Each row below is a small network's average activation on inputs in which a field has the value named, seen along a few directions.
Values that are neighbours, or in one group, have similar rows; names and order tell nothing.
In the rows, 500 means zero.
Random noise pushes rows far along 5 fixed directions. That doesn't count. These rows show it; they differ only by the noise:
[571 655 584 201 844 625 451 797 447 355 772 617 297 549 499 653 472 343
 483 574 423]
[393 515 436 456 432 804 486 360 443  50 489 499 405 477 595 520 690 405
 418 743 422]
[730 610 513 374 446 371 479 298 343 281 517 443 392 550 393 269 448 353
 581 782 282]
[555 556 381 569 428 355 676 725 642 598 599 789 333 274 340 688 357 468
 836 427 611]
[290 353 437 657 678 635 316 552 512 397 526 619 660 587 532 509 681 578
 210 330 606]
[533 648 552 257 748 648 484 745 474 315 719 633 316 503 505 668 506 359
 512 577 449]
[598 508 517 507 653 325 365 505 427 508 565 574 574 607 377 351 478 483
 419 444 457]


Values of B:
b13: [273 457 496 498 649 719 400 765 497 440 513 642 596 487 659 662 519 520
 314 356 578]
b14: [495 401 474 667 336 306 500 342 581 899 357 367 723 520 470 347 404 619
 595 269 599]
b1: [287 290 363 701 349 800 463 448 421 419 359 303 454 421 677 537 416 609
 334 646 458]
b5: [286 271 352 502 456 816 614 566 494 485 471 458 481 339 829 648 514 450
 398 629 487]
b17: [614 206 505 509 652 272 463 575 528 790 638 250 178 553 337 331 298 554
 680 578 506]
b16: [292  17 373 746 562 538 365 229 484 671 355 256 581 758 739 255 737 610
 118 503 537]
b12: [583 803 609 373 464 528 517 596 590 218 494 685 612 400 505 600 517 485
 565 493 532]
b18: [652 422 545 435 681 506 430 561 428 571 647 172 311 588 496 368 281 557
 467 548 407]
b7: [576 453 534 498 595 300 396 580 403 868 508 351 734 634 496 359 279 538
 396 333 467]
b11: [224 112 417 701 739 728 509 645 538 708 682 516 399 628 613 622 636 598
 172 353 632]
b10: [441 271 364 595 476 778 585 520 408 514 587 458 217 485 628 531 517 416
 322 783 445]
b4: [430 660 486 488 349 858 598 638 627 232 433 544 352 237 603 812 466 615
 681 597 608]
b8: [308 508 493 421 444 879 575 436 548 357 457 336 463 412 628 689 606 562
 433 590 531]
b15: [473 930 742 189 505 587 465 262 465 294 422 434 748 626 548 586 774 387
 460 461 352]
b9: [397 463 529 522 548 564 489 527 501 625 487 603 617 563 687 494 599 461
 367 393 507]
b2: [259 390 541 562 456 660 486 422 557 447 465 374 532 565 577 626 737 559
 304 428 560]
b6: [443 205 294 646 170 613 578 102 534 167 281 224 220 503 496 272 644 471
 607 902 460]
b3: [591 497 483 461 511 486 440 361 376 286 474 489 498 563 494 393 575 462
 450 690 442]
A value of B combines one of 6 hidden first parts with one of 3 second parts; all combinations occur once.
b5 and b13 share the first part; b5 and b9 share the second. Which value has the first part of b9 and the second part of b13? -> b10
b11 and b6 share the first part; b11 and b1 share the second. Which value has the first part of b1 and the second part of b6? -> b4
b18 and b8 share the first part; b18 and b17 share the second. Which value has the first part of b17 and the second part of b8? -> b2

Values of J:
j2: [590 443 603 552 505 381 409 222 376 201 389 454 594 652 429 204 748 466
 267 650 392]
j8: [542 647 490 572 528 584 449 714 535 357 521 689 466 429 548 587 433 515
 527 462 598]
j17: [645 512 512 527 420 358 479 403 564 379 442 395 406 532 387 462 473 615
 626 553 489]
j13: [260 408 407 589 630 643 579 800 751 696 649 671 406 404 497 831 618 580
 587 159 750]
j9: [825 579 583 258 646 232 489 357 409 572 563 467 352 679 463 221 482 311
 568 704 254]
j14: [367 842 639 525  79 494 664 369 606 362 216 657 844 214 441 723 599 559
 641 287 571]
j10: [620 415 535 537 699 362 278 471 397 448 476 576 626 743 461 307 510 480
 242 461 471]
j5: [362 607 680 282 582 857 424 462 480 363 542 230 485 621 683 522 628 468
 324 571 377]
j1: [434 845 663 321 510 593 502 519 397 431 496 761 812 541 559 628 703 384
 380 374 519]
j16: [589 379 391 614 498 270 509 484 445 678 507 647 536 499 482 342 345 466
 575 468 490]
j7: [590 488 492 589 523 267 319 396 358 585 401 547 869 599 496 245 405 584
 345 341 488]
j12: [302 630 592 425 678 596 508 674 541 656 538 691 671 615 527 769 669 433
 402 247 589]
j4: [571 320 347 729 300 330 596 273 628 538 416 444 394 420 328 413 567 602
 549 537 608]
j18: [656 388 429 611 590 168 395 733 489 793 551 477 429 435 239 376 156 666
 680 413 600]
j3: [435 430 532 393 632 700 339 639 489 486 536 332 534 515 585 492 377 570
 437 494 492]
j11: [610 768 617 220 387 570 650 474 559 268 557 391 366 394 463 705 490 426
 791 603 449]
j15: [417 399 379 490 400 545 814 565 584 694 645 405  74 324 533 722 397 397
 778 667 477]
j6: [503 455 465 539 515 526 494 523 381 658 541 435 569 494 585 392 375 467
 388 601 401]
A value of J combines one of 6 hidden first parts with one of 3 second parts; all combinations occur once.
j3 and j18 share the first part; j3 and j11 share the second. Which value has the first part of j11 and the second part of j18? -> j17
j13 and j15 share the first part; j13 and j7 share the second. Which value has the first part of j7 and the second part of j15? -> j6
j1 and j10 share the first part; j1 and j12 share the second. Which value has the first part of j12 and the second part of j10? -> j2
